Here are a small network's activations along a few directions, averaged over the inputs that share one value of a field.
Values that are neighbours, or in one group, have similar rows; names and order tell nothing.
In the rows, zero is written as 500.
Random noise pushes rows far along 3 fixed directions. That doesn't count. These rows show it; they differ only by the noise:
[644 552 361 465 713 569 712 555 528 402 435 484 617]
[659 583 284 485 757 610 635 550 471 427 470 544 627]
[569 534 441 503 524 629 596 517 431 372 489 518 612]
[489 538 598 513 281 650 546 473 431 278 494 456 653]
[528 495 499 517 433 643 572 507 388 369 508 531 582]


H, 13 values:
h12: [467 380 537 614 736 192 819 615 644 705 483 424 211]
h1: [361 396 613 390 471 542 748 583 628 509 430 425 501]
h13: [433 813 528 607 236 483 281 362 444 595 567 521 536]
h6: [561 521 404 623 871 475 776 620 640 481 424 505 409]
h4: [610 537 310 571 483 606 389 581 378 422 524 541 638]
h10: [506 683 241 581 775 366 463 642 540 448 549 649 473]
h7: [538 239 635 428 640 131 661 550 727 717 445 432 416]
h9: [536 503 446 426 291 730 412 452 497 568 604 535 585]
h5: [546 466 202 317 805 612 356 425 533 563 545 562 534]
h3: [426 432 705 579 348 314 426 472 432 630 440 523 231]
h2: [597 372 268 448 904 353 434 394 555 787 422 595 385]
h11: [526 535 549 388 496 599 214 447 579 599 403 365 468]
h8: [522 558 620 370 614 229 494 499 554 455 546 402 507]
H is arranged as a ring.
- Going along H from h2 by way of its neighbour h7, in what order are h13, h10, h9, h5 met? => h13, h10, h9, h5
- Which values are neighbours of h4? Give them in the order they are listed. => h1, h6

M, 11 values:
m7: [678 593 254 691 805 364 602 617 614 591 559 582 571]
m4: [350  96 574 459 309 481 530 427 450 642 554 542 193]
m6: [607 550 291 388 789 522 187 340 317 562 560 677 744]
m1: [556 626 244 635 943 383 593 534 409 551 593 591 333]
m2: [577 453 523 450 474 614 661 670 522 478 427 506 547]
m10: [689 887 565 319 659 286 664 488 915 382 189 149 848]
m5: [438 258 565 407 500 535 744 492 661 511 525 373 310]
m3: [382 358 634 457 212 687 586 550 433 480 525 499 292]
m8: [655 429 346 533 871 476 781 732 592 535 390 488 444]
m11: [394 731 566 559 475 409 510 431 583 439 478 436 489]
m9: [518 270 508 441 564 391 363 504 287 744 488 698 389]
M is arranged as a ring.
- Going along M from m5 by way of its neighbour m4, in what order are m6, m1, m11, m9 met? => m6, m9, m11, m1
- Which values are neighbours of m2? Give them in the order they are listed. => m3, m8
